A small network was shown many inputs. Here are its activations along a few directions, one row for each input.
In each table, some parts of the input vary, and every possible input appears once, in random order.
A made-up example of a description, with smaller parts first: one of 5 places around a ring, together with either a single point or one of 11 places along a line or (one of 3 separate values, together with one of 4 places along a line).
Shared parts are said once, and a part with two or three values counts as separate values.

Other details of the inputs shift rows strongly along two fixed directions, in all tables alike. That doesn't count.

A family of inputs:
r1: [ 10  44  39   6 -11 -12  81  14 -38 -27 -47]
r2: [ 20 -24  -3 -36   4  10  -1  28  -3  13 -35]
r3: [ 21 -35 -16 -24  13  11 -25  21  11  23  -3]
r4: [ -1 -19 -21  11  12  10 -34 -21  22   6  33]
r5: [-10  43   0  49   2 -10   8 -38   5 -16  46]
r6: [ 18 -31   1 -23   9  18 -12  27   1  15 -19]
r7: [ -1 -18 -17   1  13  18 -47 -10  21  11  25]
r8: [  9  17  15   3 -12  -4  42  12 -16 -16 -28]
r9: [ 13 -27  -8 -37   5   7  -5  31 -15  12 -32]
r10: [-22  37 -14  68   2  -1 -23 -48  21  -6  69]
r11: [-23  34 -19  72  -7  -4 -23 -39   4   6  73]
r12: [  0  40  38   5 -17 -13  72   0 -31 -35 -62]
r13: [ 19 -32 -12 -21  13   8 -46   2  18  19  12]
r14: [-18  39 -16  69 -13   1 -23 -46  16   8  68]
r15: [ 15   2  24 -26   2  -3  47  34 -40 -12 -49]
r16: [-20 -30  12 -58   5 -12   6  31   7  11 -25]
r17: [  0   3   9 -10   1   6  20  -3  -8 -16 -29]
r18: [-31  24  39 -23 -10 -25  54  11 -15 -15 -22]
r19: [  2  29  20   0 -10  -8  47  10 -38 -16 -29]
r20: [ -6  30  14  25  -8  -4  10 -13  -3 -11  -4]
r21: [ 11 -26   5 -28   2   8  17  26 -24   0 -39]
r22: [ 15 -40 -28 -18   2  17 -49   6  22  25  19]
r23: [-21  55  10  51 -19  -8  30 -21 -25 -16  12]
r24: [ -7  45  -2  50 -13  -7   8 -35   0  -1  43]
r25: [-17  33 -18  49 -19  -8  -6 -31  -2  -4  46]
r26: [-15  29 -17  52 -14 -10  -3 -27  -2  -5  49]
r27: [ 16   6  18  -6   5  -7  18   8  -8  -9 -20]
r28: [ 20 -25   1 -38   9   3  -9  24   3   7 -39]
r29: [-52  42  25  23 -21 -28  44 -27  -2 -17  16]
r30: [ 20 -37  -8 -25   8   5 -28  16  15   7 -10]
r31: [-16  37 -10  72  -4  -9 -27 -47  22   0  66]
r32: [ 25 -69 -14 -44  19  17 -48  19  20  22 -14]
r33: [ 17 -28  -2 -39  20   8  -2  27   2   0 -32]
r34: [  9 -46 -37  -4   6  22 -67 -14  30  36  41]
r35: [  3 -11 -14  -8   3   7 -21  -5  14  -3   7]
r36: [ -3  31   8  15   1  -4  17 -17  -5 -17   6]
r37: [ 11 -20 -11 -12   0   3 -29   1  16   5   0]
r38: [-15 -64  -7 -67   7   0 -39  29  28  24   1]
r39: [-35 -23  -2 -17   4  -4 -37  -1  27  21  35]
r40: [  6  -8  -7  -8   4  -1   4  17 -14   6 -10]
r41: [  3 -10   2 -14  -6   6  15  11 -22  -1 -28]
r42: [ 13 -41 -34  -3  19   5 -72  -6  38  31  41]
r43: [ 14 -24  -3 -42  15  10  -5  23   1   1 -36]
r44: [  2  29  25  -2  -5  -8  59  10 -21 -37 -44]
r45: [  3  37  35  10 -16  -7  82   8 -36 -28 -54]
Each input here is: one of 5 separate values, together with either a single point or (one of 2 separate values, together with one of 4 places along a line).
Changing only the choice among 5 separate values turns r6 into r45. The same change can be made to r39. Which row results? -> r29
Which other rows does r24 become when the place on the line of 4 takes its other values? List them by row number. -> r13, r19, r36
Which other rows does r25 become when the choice among 2 separate values takes its other values? List them by row number. -> r26
Start at r4 and move only the place on the line of 4, one step at a time. The first step leads to r32. Which rows follow, in order? -> r45, r21

A family of inputs:
r46: [ 12  23   0  12  -3  -6  16  -8 -11 -14 -11]
r47: [-14   8  11 -22  -2 -17  14   4   0 -10 -14]
r48: [-31  19 -11  28  -5  -4 -19 -36  25   7  55]
r49: [ -3  32 -20  55  -2  -1  -8 -32  13  -2  40]
r50: [-32  46  11  36 -17 -26  10 -29  13  -9  30]
r51: [  2  41  13  32   1  -2  33 -11 -17 -18 -15]
r52: [-13  -1   8  -4   4 -16   9   2  13  -3  13]
r53: [ -6 -53 -29 -37  17   5 -71  12  42  28  33]
r54: [ -2 -11  11 -25   1   1  21  35 -33   9 -29]
r55: [ 35 -28  22 -59  17  15  21  52 -26  -8 -84]
r56: [ -9 -11  14 -40   0  -6  24  15  -6  -8 -41]
r57: [ 21 -17 -20  -6  10  16 -40   0  15  16  19]
r58: [ 39 -34  20 -61  12  21  30  47 -24  -5 -77]
r59: [-12 -63 -26 -30  16  20 -73   2  29  30  32]
r60: [ 25 -24  -7 -15   8  14 -19  12   8  15 -20]
r61: [ 25 -50 -40 -15  19  20 -73   8  31  28  28]
r62: [ 17  24  18  -3  -1   6  43  11 -21 -15 -42]
r63: [ -3  43 -10  54 -12  -9  10 -38  -8 -17  29]
r64: [  6  40   9  36 -13  -9  21 -16  -7 -13  -3]
r65: [  5 -42  28 -71  -5   8  26  47 -16  -2 -80]
r66: [ -3  48  -1  56 -13  -2   9 -33  -5 -14  35]
r67: [-26  37   8  33  -7 -30  19 -34   8 -12  40]
r68: [-20  38   4  31 -20 -17  41   1 -27  -5   9]
r69: [ -2 -62 -16 -35  29   6 -68   8  37  32  38]
r70: [-23  20  18  -3 -18 -12  43  -6 -19 -22 -24]
r71: [10  4  1 17  9  7  3 -8 -6 -5  1]
r72: [ 35 -46  -2 -41   8  19 -18  33  -4  11 -43]
r73: [-11  25  33  -7  -4 -17  49   4  -9 -17 -13]
r74: [ -4  17  18 -12 -14  -4  48  26 -39   0 -26]
r75: [-11  22  35  -2  -9 -24  45   3  -5 -14 -20]
r76: [ 14   2  -1  16  -6   4 -10  -4   0   0   0]
r77: [-29  31  17  12  -1 -17  14 -11   1 -14   9]
r78: [-25   8  -1  11 -12   2  -3 -19   6   0  27]
r79: [-21  14  29 -16   0  -7  41  10 -14 -18 -39]
r80: [-23  42  24   5 -10 -17  36  -6  -5 -18  -2]
r81: [ -1  41   0  60 -13  -7  14 -37   1  -9  28]
r82: [-33  14 -17  32  -5  -9 -19 -32  28   3  51]
r83: [-31  15  -9  33 -10 -10 -22 -37  28  10  47]
r84: [ 36 -36  12 -56  10  16  25  54 -24 -11 -81]
r85: [ 25 -58 -39 -12  21  23 -65   4  30  28  29]
r86: [  4 -61 -43 -28   9  11 -70  13  12  48  41]
r87: [-25  19  18   1 -17  -9  44   3 -14 -23 -23]
r88: [ 27 -59 -40 -18  20  20 -68  -4  26  29  29]
r89: [11  6 -6 17 -2  4  0  1 -3 -9  1]
r90: [  7  21  12  19   0   2  17  -1 -19 -17 -13]
r91: [ 22 -56 -33 -14  24  27 -76   4  20  27  27]
r92: [-19  13 -18  41 -17  -9 -20 -19   1  25  56]
r93: [ 39 -32  18 -61   9  21  25  51 -28  -7 -78]
r94: [  3  21 -15  40  -7  -4 -13 -29   1  -6  32]
r95: [ 12  10  -9  12   2   1   3 -11  -2  -2  -3]
Describe the family of inputs behind these rows. -> one of 5 separate values, together with either a single point or one of 4 places along a line or one of 5 places around a ring
Changing only the choice among 5 separate values turns r66 into r89. The same change can be made to r73. Which row results? -> r52
Changing only the choice among 5 separate values turns r91 into r63. The same change can be made to r79. Which row results? -> r56
List by row number the other rows that have the choice among 5 separate values in common with r64. -> r50, r60, r65, r72, r75, r76, r81, r83, r92
Which other rows does r48 become when the place on the line of 4 takes its other values? List them by row number. -> r73, r78, r80
Which other rows does r91 become when the place on the ring of 5 takes its other values? List them by row number. -> r51, r55, r71, r90
